[[133 121 124 105 129 118 117]
 [115 128 137 121 129 137 138]
 [105 110 113 113 124 119 121]] | 137

[[135 104 107 154 117 132]
 [126 121 109 105 123 113]
 [136 109 108 121 120 113]] | 109

[[107 127 130 127 128 121 158]
 [111 147 131 124 125 121 133]
 [107 115 122 129 130 141 149]] | 131

[[124 149 126 129]
 [122 131 132 132]
 [130 122 130 107]] | 132

[[133 147 125 123 142 110 125]
 [117 115 101 139 131 135 136]
 [139 151 158 145 121 124 145]] | 101

[[120 143 127 121]
 [104 121 125 100]
 [131 118 128 128]] | 125
---
[125 140 100 141  99] -> 140

[[128 123 123 133 104]
 [132 138 126 134 112]
 [137 141 123 131 115]] -> 141

[125 131 102 147 126] -> 131

[[139 138 149 134 117]
 [139 135 131 131 125]
 [126 128 141 144 143]] -> 128

[127 121 138 101 122] -> 121

[141 101 109 153 130] -> 101

[104 127 135 124 116] -> 127

[139  99 120 115 123] -> 99

[121 152 144 138 140] -> 152

[124 122 146 153 103] -> 122
---
[[125 129 137 139 123 107 115]
 [110 133 128 134 140 118 116]
 [133 117 131 104 111 137 144]]: 115

[[143 124 123 126]
 [140 127 135 107]
 [141 124 134 105]]: 126

[[129 132 124 125 134]
 [128 109 115 126 144]
 [127 121 111 110 105]]: 134

[[135 129 140 142 101]
 [120 110 107 115 137]
 [137 118 106 109 122]]: 101

[[132 156 117 127 111 143 148]
 [128 113 124 132 137 122 110]
 [111 104 129 113 146 136 110]]: 148

[[130 128 124 124]
 [112 126 142 153]
 [123 133 122 129]]: 124

[[154 100 132 125 135 125 120]
 [104 149 135 131 128 135 139]
 [124 141 134 121 121 109 149]]: 120
---
[[148 112 140 120 128 139 108]
 [128 139 108 154 103 151 107]
 [105 148 112 140 120 128 139]] Out: 108

[[142 130  99 148 150]
 [138 133 146 136 124]
 [116  99 146 114 143]] Out: 150

[[108 136 154 118 143 130 149]
 [152 151 142 150 143 119 131]
 [114 148 105 103 103 139 153]] Out: 149

[[101 102 116 152 154]
 [102 100 141 114 154]
 [104 105 154 105 103]] Out: 154

[[117 129 146 115 115 119 132]
 [140 128 118 111 129 156 118]
 [127 132 108 127 140 157 120]] Out: 132

[[121 128 124 121 128 125 130]
 [109 100 116 106 107 116 116]
 [120 125 118 126 128 125 130]] Out: 130
---
[139 108 138 135 107 109 126] -> 135, 139

[[124 143 148 141 129]
 [129 124 152 118 138]
 [141 125 134 123 128]] -> 152, 152

[135 117 117 139 154] -> 117, 154

[[132 143 126 142 122 119 129]
 [132 143 125 153 126 150 130]
 [132 143 128 133 108 119 130]] -> 153, 153

[104 117 131 125 130 132 136] -> 125, 136

[141 118 153 124 104] -> 153, 153

[137 124 128 138 150 152 130] -> 138, 152

[133 136 106 120 111] -> 106, 136

[130 126 131 156 126] -> 131, 156

[100 154 135 109 151] -> 135, 154
---
[[116 136 131 111]
 [124 136 125 130]
 [118 154 135 125]] result: 111

[[129 119 135 121 131 127 145]
 [106 123 135 148 113 119 125]
 [141 107 133 128 138 145 144]] result: 145

[[101  99 124 115 126 158]
 [ 99 151 108 132 149 104]
 [124 121 113 140 128 120]] result: 158

[[127 126 122 129 132 130]
 [127 128 117 127 118 130]
 [137 117 107 129 133 126]] result: 130

[[131 117 128 137]
 [113 129 146 112]
 [139 110 128 107]] result: 137

[[147 126 142 120 144 135]
 [138 124 151 128 131 138]
 [140 133 131 120 144 128]] result: 135

[[141 131 108 139 155 136]
 [117 111 150 110 116 156]
 [126 135 119 121 120 123]] result: 136

[[130 129 106 127 129 155]
 [136 123 143 129 131 126]
 [120 131 108 131 128 148]] result: 155

[[132 121 128 134 146]
 [127 121 139 130 157]
 [135 127 125 124 154]] result: 146
---
[[138 135 131 128 129]
 [112 139 139 127 105]] | 131

[[127 137 120 156 112 141]
 [145 144 121 137 133 153]] | 120

[[151 134 122 124 147]
 [151 134 122 124 146]] | 122

[[147 100 115 142]
 [146 133 127 137]] | 115

[[147 110 107 131]
 [107 135 152 104]] | 107

[[101 127 128 137 130 136]
 [105 128 125 133 120 119]] | 128
---
[[154 121 100 119 115 109]
 [111 104 147 126 123 142]] ans = 109, 111

[[120 139 116 133]
 [109 120 133 107]] ans = 133, 109

[127 135 121 106 137] ans = 137, 127

[[121 126 131 121 104 119]
 [129 135 108 129 142 125]] ans = 119, 129

[[125 119 131 144 132]
 [144 153 109 121 130]] ans = 132, 144

[156 123 115 128 119 144] ans = 144, 156

[[111 117 125 103 128 115 127]
 [141 127 118 125 130 140 112]
 [141 113 128 139 135 137 130]] ans = 127, 141

[[ 98 127 104 140 122]
 [128 115 146 128 141]
 [112 132 109 122 110]] ans = 122, 112

[102 121 139 109 118 119] ans = 119, 102
---
139	124	129	151
137	127	137	132
139	114	124	127
out 137

123	141	135	124	129	119
124	125	107	124	135	116
143	112	135	129	121	121
out 135

147	128	127	124	124	125	124
120	128	146	131	133	117	129
111	127	127	152	136	116	153
out 117

125	132	118	116	129
133	126	119	128	135
129	120	130	103	134
out 128

138	106	118	138	121
129	134	126	114	120
119	110	134	121	151
out 114

147	128	128	103
143	129	123	152
134	118	125	118
out 123

112	148	128	120	121	123	109
99	155	131	112	120	122	103
140	126	136	142	120	114	132
out 122

134	105	143	144	119	125	151
139	138	112	127	133	143	131
135	130	119	100	132	110	122
out 143
---
[[123 145 114 158 119]
 [153 100 114 125 112]
 [103 153 104 141 103]]
125

[[136 121 111 135 120 129]
 [130 146  99 127 110 136]
 [132 123 116 129 119 128]]
110

[[150 145 129 114]
 [114 134 109 119]
 [117 125 129 150]]
109

[[118 111 121 139 131 130 140]
 [114 112 123 154 139 125 133]
 [143 123 116 109 119 128 121]]
125

[[115 133 145 100 123 141 104]
 [149 153 132 109 113 115 141]
 [148 152 132 112 113 118 144]]
115

[[145 131 102 123 131 120]
 [136 137 127 127 126 125]
 [106 117 151 137 125 142]]
126

[[120 110 111 120 138]
 [125 105 110 121 135]
 [138 130 113 126 117]]
121
---
[[124 121 111 121 121 129 127]
 [138 132 126 129 116 108 106]
 [147 139 140 122 111  99 105]] >> 105

[[128 105 135 122 122 124]
 [125 129 134 127 127 135]
 [133 116 129 124 124 134]] >> 134

[[122 112  99 119 139]
 [135 143 120 117 126]
 [129 141 107 109 126]] >> 126

[[124 134 112 105 119]
 [127 130 124 123 126]
 [127 129 125 125 127]] >> 127

[[109 104 105 148]
 [157 144 156 100]
 [122 121 114 143]] >> 143

[[125 147 132 125]
 [126 157 139 122]
 [122 111 130 123]] >> 123

[[111 125 120 128 120]
 [126 125 150 131 127]
 [111 125 120 129 120]] >> 120

[[114 141 123 141]
 [153 109 139 115]
 [121 140 123 138]] >> 138

[[136 141 120 111 114 112]
 [134 112 141 138 127 133]
 [132 140 109 105 128 125]] >> 125

[[125 113 132 136 136 113 130]
 [118 113 132 133 143 106 123]
 [125 113 135 130 156 111 121]] >> 121
---
[108 128 149 148 133 126 131] 128

[[117 134 150 117 139 147]
 [117 107 157 139 129 150]
 [152 114 154 122 131 137]] 134

[135 125 134 138 158] 125

[124 152 135 127 137 131] 152

[[131 133 139 131]
 [130 124 115 124]
 [121 145 149 125]] 133

[114 104 113 118 144] 104

[103 121 154 138] 121

[119 110 103 127 124 111 131] 110

[152 147 126 125] 147
